Each row below holds a small network's activations on one record, seen along a few directions.
After each row come some of the record's fields: VADAK, VUL, LOPO, KOTAS, PURO, BEB, GER, FISI.
A field that a record lacks is left out.
Other fields move the rows too, some of them a lot.
In the rows, zero is written as 500.
Random noise pushes rows far along 4 fixed directions. That doesn't count. These rows show it; they differ only by the noise:
[524 309 651 491 503 609 336 774 596 462 384 313 601 358 577 465 648 506
 612 420 210 502 606 482]
[400 520 393 621 347 436 558 503 644 448 562 413 484 302 586 533 391 326
 614 489 497 540 390 469]
[488 416 568 513 539 443 478 321 489 457 531 515 418 663 397 523 604 573
 650 523 429 491 544 565]
[308 581 330 682 272 389 632 557 783 505 597 383 456  94 641 527 310 244
 578 361 526 525 265 466]
[431 435 518 566 441 470 492 536 626 484 508 411 473 374 526 503 525 454
 613 421 393 497 470 517]
[334 530 601 513 525 379 532 430 844 638 585 467 434 323 467 505 571 458
 535 130 353 460 216 543]

[379 673 430 541 503 316 648 231 625 618 654 659 358 447 385 519 421 476
 443 347 666 466 220 534]  VADAK=nefiv, VUL=nik, LOPO=dep, KOTAS=voso, PURO=ladak, BEB=ralat, GER=bam, FISI=lal
[585 403 345 574 471 659 551 622 369 489 451 437 501 577 497 447 429 460
 448 720 609 446 719 448]  VADAK=mepu, VUL=visug, LOPO=dep, KOTAS=voso, PURO=bepeb, BEB=ralat, GER=bam, FISI=begul
[520 422 582 504 492 578 374 704 562 447 434 361 611 352 576 497 571 494
 594 480 342 515 542 461]  VADAK=nefiv, VUL=nik, LOPO=lasi, KOTAS=voso, PURO=ladak, BEB=ralat, GER=leme, FISI=lal
[553 345 833 309 821 605 343 553 610 685 399 470 535 701 319 395 801 717
 410 236 213 404 508 529]  VADAK=nefiv, VUL=visug, LOPO=lasi
[499 411 486 561 361 654 391 929 650 444 409 232 682 107 731 473 485 335
 529 428 303 555 522 394]  VADAK=mepu, VUL=vov, LOPO=lasi, KOTAS=voso, PURO=ladak, BEB=ralat, GER=leme, FISI=lal
[574 515 674 357 648 510 372 392 554 487 530 532 603 671 446 562 591 469
 564 443 384 542 371 433]  VADAK=nefiv, VUL=nik, LOPO=lasi, KOTAS=voso, PURO=bepeb, BEB=zad, GER=bam, FISI=begul
[491 463 409 595 537 501 628 306 385 522 569 564 342 672 367 444 492 568
 488 569 654 415 586 581]  VADAK=mepu, VUL=visug, LOPO=lasi, KOTAS=nibo, PURO=ladak, BEB=zad, FISI=lal
[352 490 304 725 373 378 758 381 531 558 560 528 212 343 399 444 360 499
 563 455 696 352 522 613]  VADAK=nefiv, VUL=vov, LOPO=lasi, KOTAS=voso, PURO=bepeb, BEB=zad, GER=bam, FISI=begul
[635 362 786 318 720 578 282 643 421 530 334 496 560 618 418 431 819 759
 474 392 234 431 658 554]  VADAK=nefiv, VUL=nik, LOPO=lasi, KOTAS=voso, PURO=ladak, BEB=ralat, GER=leme, FISI=lal
[558 539 607 424 483 511 367 548 630 466 487 431 662 488 603 574 573 420
 597 463 353 601 375 435]  VADAK=mepu, VUL=nik, LOPO=lasi, KOTAS=voso, PURO=bepeb, BEB=zad, GER=bam, FISI=lal
[573 246 580 589 488 547 392 491 389 334 434 378 435 667 440 513 626 609
 807 689 372 474 787 571]  VADAK=lokef, VUL=visug, LOPO=lasi, KOTAS=voso, PURO=bepeb, BEB=zad, GER=bam, FISI=lal
[539 409 582 473 554 632 361 655 671 504 475 318 694 404 557 484 549 332
 590 477 313 547 416 358]  VADAK=nefiv, VUL=visug, LOPO=lasi, KOTAS=voso, PURO=ladak, BEB=ralat, GER=bam, FISI=lal
[346 588 324 702 246 360 633 447 662 445 605 444 395 216 603 561 307 302
 636 458 618 533 322 535]  VADAK=lokef, VUL=nik, LOPO=lasi, KOTAS=voso, PURO=bepeb, BEB=zad, GER=bam, FISI=lal
[533 590 638 324 658 483 375 398 629 519 541 526 649 623 502 554 586 412
 493 430 361 572 279 397]  VADAK=lokef, VUL=nik, LOPO=dep, KOTAS=voso, PURO=ladak, BEB=ralat, GER=leme, FISI=lal
[479 492 468 528 476 442 584 506 374 530 473 580 391 490 446 464 471 618
 407 497 580 432 611 586]  VADAK=mepu, VUL=vov, LOPO=lasi, KOTAS=nibo, PURO=bepeb, BEB=ralat, GER=bam, FISI=begul
[624 521 600 339 610 636 395 716 437 533 400 527 674 516 553 455 565 567
 281 466 406 508 512 429]  VADAK=mepu, VUL=nik, LOPO=dep, KOTAS=nibo, PURO=bepeb, BEB=ralat, GER=leme, FISI=begul
[444 735 467 398 520 460 548 570 717 664 544 538 627 302 602 477 392 303
 218 261 532 549 141 388]  VADAK=mepu, VUL=nik, LOPO=dep
[496 433 446 603 432 436 561 361 386 412 502 519 350 615 448 520 501 597
 646 640 595 479 663 608]  VADAK=mepu, VUL=nik, LOPO=lasi, KOTAS=voso, PURO=bepeb, BEB=zad, GER=bam, FISI=begul
[409 452 545 526 447 483 535 720 529 577 406 471 395 193 527 446 541 671
 428 271 427 395 605 609]  VADAK=nefiv, VUL=vov, LOPO=lasi, KOTAS=nibo, PURO=bepeb, BEB=ralat, GER=leme, FISI=begul
[563 416 517 508 551 444 480 168 361 388 560 576 442 868 352 548 556 552
 729 772 546 541 600 529]  VADAK=lokef, VUL=visug, LOPO=lasi, KOTAS=voso, PURO=ladak, BEB=ralat, GER=bam, FISI=lal
[644 278 620 499 495 679 290 835 358 414 302 363 644 430 549 449 653 608
 616 647 299 485 822 471]  VADAK=nefiv, VUL=vov, LOPO=lasi, KOTAS=voso, PURO=ladak, BEB=ralat, GER=bam, FISI=lal
[534 590 536 407 558 575 404 555 698 498 560 387 779 469 586 521 472 228
 468 461 391 616 220 302]  VADAK=mepu, VUL=visug, LOPO=lasi, KOTAS=voso, PURO=ladak, BEB=ralat, GER=leme, FISI=lal
[486 595 495 456 473 505 488 480 614 546 562 494 578 426 539 535 417 360
 462 418 505 572 302 417]  VADAK=nefiv, VUL=visug, LOPO=lasi
[578 650 357 476 407 523 515 408 297 420 518 575 587 642 546 543 363 399
 416 755 683 610 513 417]  VADAK=mepu, VUL=vov, LOPO=dep
[551 374 394 586 442 665 494 749 375 440 437 349 567 408 570 450 384 408
 470 677 516 496 705 418]  VADAK=mepu, VUL=visug, LOPO=dep, KOTAS=nibo, PURO=bepeb, BEB=ralat, GER=bam, FISI=begul
[402 414 512 618 417 351 571 311 550 496 542 515 285 535 400 530 556 611
 727 461 506 467 544 670]  VADAK=lokef, VUL=vov, LOPO=lasi, KOTAS=voso, PURO=bepeb, BEB=zad, GER=bam, FISI=lal
[421 591 195 691 186 471 671 606 403 424 495 473 416 169 649 487 220 356
 476 643 742 532 561 486]  VADAK=nefiv, VUL=vov, LOPO=lasi
[431 401 302 735 324 488 692 731 332 508 401 456 261 233 537 349 417 633
 435 551 667 343 817 665]  VADAK=mepu, VUL=nik, LOPO=lasi, KOTAS=nibo, PURO=ladak, BEB=zad, FISI=lal
[532 587 556 381 611 521 469 327 528 542 601 563 597 687 436 567 475 412
 428 479 492 568 315 394]  VADAK=mepu, VUL=vov, LOPO=dep, KOTAS=nibo, PURO=bepeb, BEB=ralat, GER=bam, FISI=begul
[412 555 609 492 520 416 481 427 753 622 576 476 483 428 474 551 588 498
 557 226 409 496 262 540]  VADAK=mepu, VUL=visug, LOPO=dep, KOTAS=voso, PURO=bepeb, BEB=zad, GER=bam, FISI=lal
[523 522 359 537 482 524 633 490 314 497 522 618 448 588 467 433 389 533
 347 678 695 482 621 478]  VADAK=mepu, VUL=vov, LOPO=dep, KOTAS=nibo, PURO=ladak, BEB=zad, FISI=lal
[382 464 530 553 529 473 578 483 689 653 568 489 391 370 439 488 505 536
 476 247 465 421 404 555]  VADAK=mepu, VUL=vov, LOPO=dep, KOTAS=nibo, PURO=bepeb, BEB=ralat, GER=bam, FISI=begul
[505 622 759 250 776 403 403 165 741 643 612 644 552 774 361 566 711 536
 474 190 352 523 122 512]  VADAK=lokef, VUL=nik, LOPO=lasi, KOTAS=voso, PURO=bepeb, BEB=zad, GER=leme, FISI=begul
[403 526 339 650 375 437 604 512 581 477 549 449 433 312 571 505 345 364
 565 533 607 511 464 486]  VADAK=lokef, VUL=nik, LOPO=dep, KOTAS=voso, PURO=ladak, BEB=ralat, GER=leme, FISI=lal
[409 380 604 542 635 582 529 705 700 725 485 444 435 275 432 367 586 584
 393 167 387 352 470 547]  VADAK=nefiv, VUL=nik, LOPO=dep, KOTAS=nibo, PURO=ladak, BEB=zad, FISI=lal
[578 572 396 479 390 538 511 588 366 396 454 544 616 468 632 519 361 401
 449 713 586 585 558 399]  VADAK=mepu, VUL=vov, LOPO=lasi, KOTAS=nibo, PURO=bepeb, BEB=ralat, GER=bam, FISI=begul
[584 486 620 373 534 583 325 644 505 452 456 456 663 483 599 558 579 510
 496 460 336 574 507 456]  VADAK=mepu, VUL=visug, LOPO=lasi, KOTAS=nibo, PURO=bepeb, BEB=ralat, GER=leme, FISI=begul
[471 420 546 525 620 450 568 310 445 643 542 585 274 693 300 437 634 738
 484 407 537 360 603 686]  VADAK=mepu, VUL=nik, LOPO=dep, KOTAS=nibo, PURO=ladak, BEB=zad, FISI=lal
[470 484 569 487 544 549 421 545 709 515 533 373 586 420 540 514 535 357
 558 346 362 525 330 441]  VADAK=lokef, VUL=nik, LOPO=dep, KOTAS=voso, PURO=bepeb, BEB=zad, GER=leme, FISI=begul
[395 700 305 590 310 408 615 587 597 489 560 510 517 163 672 522 305 323
 407 465 639 558 311 454]  VADAK=mepu, VUL=nik, LOPO=dep, KOTAS=voso, PURO=ladak, BEB=ralat, GER=leme, FISI=lal
[376 741 402 533 340 335 527 392 771 493 645 492 576 287 650 638 351 217
 571 399 546 627 133 441]  VADAK=lokef, VUL=nik, LOPO=dep, KOTAS=voso, PURO=bepeb, BEB=zad, GER=leme, FISI=lal
[449 604 353 552 327 408 569 566 516 461 523 515 508 342 622 549 340 390
 463 585 615 567 461 471]  VADAK=mepu, VUL=visug, LOPO=dep, KOTAS=voso, PURO=bepeb, BEB=zad, GER=bam, FISI=lal
[664 427 550 430 624 578 392 335 232 385 481 599 555 861 369 505 586 577
 580 811 526 541 659 448]  VADAK=nefiv, VUL=nik, LOPO=dep, KOTAS=voso, PURO=ladak, BEB=ralat, GER=bam, FISI=lal
[576 410 717 381 687 583 329 492 586 546 479 464 613 621 409 491 682 518
 552 401 294 499 427 444]  VADAK=nefiv, VUL=nik, LOPO=lasi, KOTAS=voso, PURO=ladak, BEB=ralat, GER=bam, FISI=lal
[553 624 524 413 379 501 357 584 634 371 521 443 776 410 736 637 435 229
 572 547 394 699 268 331]  VADAK=mepu, VUL=nik, LOPO=lasi, KOTAS=voso, PURO=bepeb, BEB=zad, GER=bam, FISI=lal
[457 659 385 488 425 401 617 463 431 573 501 628 424 457 517 472 399 534
 294 488 679 506 444 558]  VADAK=mepu, VUL=nik, LOPO=dep

Which values does each new row have?
[336 322 637 610 505 473 525 691 687 628 402 345 304 221 452 391 667 686
 574 130 321 310 585 714]  VADAK=lokef, VUL=nik, LOPO=lasi, KOTAS=voso, PURO=bepeb, BEB=zad, GER=leme, FISI=begul
[600 385 492 527 430 608 359 627 406 302 455 368 666 522 590 548 465 402
 691 796 442 603 656 364]  VADAK=nefiv, VUL=visug, LOPO=lasi, KOTAS=voso, PURO=ladak, BEB=ralat, GER=bam, FISI=lal
[544 691 428 409 443 490 483 463 513 434 555 574 713 489 631 577 346 285
 408 613 562 630 303 340]  VADAK=mepu, VUL=vov, LOPO=lasi, KOTAS=nibo, PURO=bepeb, BEB=ralat, GER=bam, FISI=begul
[460 430 396 615 468 586 585 624 556 516 502 409 489 390 531 409 422 401
 469 519 510 441 538 459]  VADAK=mepu, VUL=vov, LOPO=lasi, KOTAS=nibo, PURO=ladak, BEB=zad, FISI=lal
[440 508 332 632 430 463 673 368 442 503 578 532 337 532 432 502 385 487
 523 571 684 450 547 556]  VADAK=mepu, VUL=vov, LOPO=dep, KOTAS=voso, PURO=bepeb, BEB=zad, GER=leme, FISI=begul
[270 664 286 670 363 305 762 201 686 600 711 607 311 338 447 551 258 347
 508 389 733 468 227 536]  VADAK=lokef, VUL=vov, LOPO=dep, KOTAS=nibo, PURO=bepeb, BEB=ralat, GER=bam, FISI=begul
[444 548 536 523 375 404 458 570 610 459 507 448 494 314 621 565 541 503
 579 359 427 562 417 578]  VADAK=mepu, VUL=nik, LOPO=lasi, KOTAS=voso, PURO=bepeb, BEB=zad, GER=leme, FISI=lal
[416 631 276 636 314 442 629 518 581 451 592 439 494 290 628 549 233 232
 503 565 673 547 353 422]  VADAK=mepu, VUL=nik, LOPO=dep, KOTAS=voso, PURO=bepeb, BEB=zad, GER=bam, FISI=begul
[641 385 443 531 283 585 381 800 258 234 314 386 612 428 720 534 494 509
 649 851 425 619 858 480]  VADAK=mepu, VUL=vov, LOPO=lasi, KOTAS=voso, PURO=bepeb, BEB=zad, GER=leme, FISI=lal
[557 394 503 550 486 539 422 432 437 372 511 445 511 640 469 542 518 465
 707 694 477 534 588 484]  VADAK=lokef, VUL=nik, LOPO=dep, KOTAS=voso, PURO=bepeb, BEB=zad, GER=bam, FISI=lal
[599 542 801 187 809 593 280 466 643 616 491 530 744 690 459 531 700 479
 387 296 242 543 276 377]  VADAK=lokef, VUL=nik, LOPO=dep, KOTAS=nibo, PURO=bepeb, BEB=ralat, GER=bam, FISI=begul
[499 524 697 327 660 511 425 592 627 629 455 558 570 437 469 478 609 585
 345 221 346 446 389 473]  VADAK=nefiv, VUL=vov, LOPO=lasi, KOTAS=nibo, PURO=bepeb, BEB=ralat, GER=bam, FISI=begul
[480 460 557 510 441 490 469 679 504 484 375 420 476 345 578 468 582 577
 513 393 393 448 586 578]  VADAK=mepu, VUL=nik, LOPO=lasi, KOTAS=voso, PURO=bepeb, BEB=zad, GER=leme, FISI=begul
[517 462 617 433 642 517 491 428 556 563 509 517 482 641 404 479 623 568
 501 368 412 443 473 527]  VADAK=mepu, VUL=vov, LOPO=lasi, KOTAS=voso, PURO=bepeb, BEB=zad, GER=leme, FISI=begul
[375 505 444 593 360 523 531 672 739 562 555 330 550 157 638 525 365 314
 514 345 443 527 344 445]  VADAK=mepu, VUL=visug, LOPO=dep, KOTAS=nibo, PURO=bepeb, BEB=ralat, GER=bam, FISI=begul
[418 647 323 564 269 393 616 629 455 452 466 536 464 203 691 515 304 450
 416 541 639 531 506 542]  VADAK=mepu, VUL=nik, LOPO=lasi, KOTAS=nibo, PURO=bepeb, BEB=ralat, GER=leme, FISI=begul
[669 491 471 433 500 561 420 597 157 351 394 577 571 628 555 507 511 597
 434 775 547 512 773 509]  VADAK=mepu, VUL=nik, LOPO=lasi, KOTAS=nibo, PURO=bepeb, BEB=ralat, GER=leme, FISI=begul
[378 447 612 499 553 449 563 486 678 703 486 481 343 420 409 417 616 624
 443 156 390 383 457 635]  VADAK=mepu, VUL=vov, LOPO=lasi
[552 634 431 465 482 512 503 436 543 415 567 528 658 514 537 547 343 268
 504 599 573 587 299 311]  VADAK=nefiv, VUL=vov, LOPO=lasi, KOTAS=voso, PURO=bepeb, BEB=zad, GER=bam, FISI=begul
[528 639 456 435 599 556 548 532 525 575 564 592 624 500 507 440 402 375
 259 477 586 502 308 365]  VADAK=mepu, VUL=nik, LOPO=dep, KOTAS=nibo, PURO=ladak, BEB=zad, FISI=lal
[621 658 405 382 419 492 466 511 295 397 437 593 637 596 636 518 394 416
 377 756 615 639 532 428]  VADAK=mepu, VUL=nik, LOPO=lasi
[442 559 538 465 544 440 520 299 569 535 610 533 457 604 430 577 498 519
 508 404 489 506 356 522]  VADAK=mepu, VUL=visug, LOPO=dep, KOTAS=nibo, PURO=bepeb, BEB=ralat, GER=leme, FISI=begul
[443 513 363 603 311 392 619 524 341 482 439 564 309 390 530 460 421 597
 463 561 626 456 677 642]  VADAK=mepu, VUL=vov, LOPO=lasi
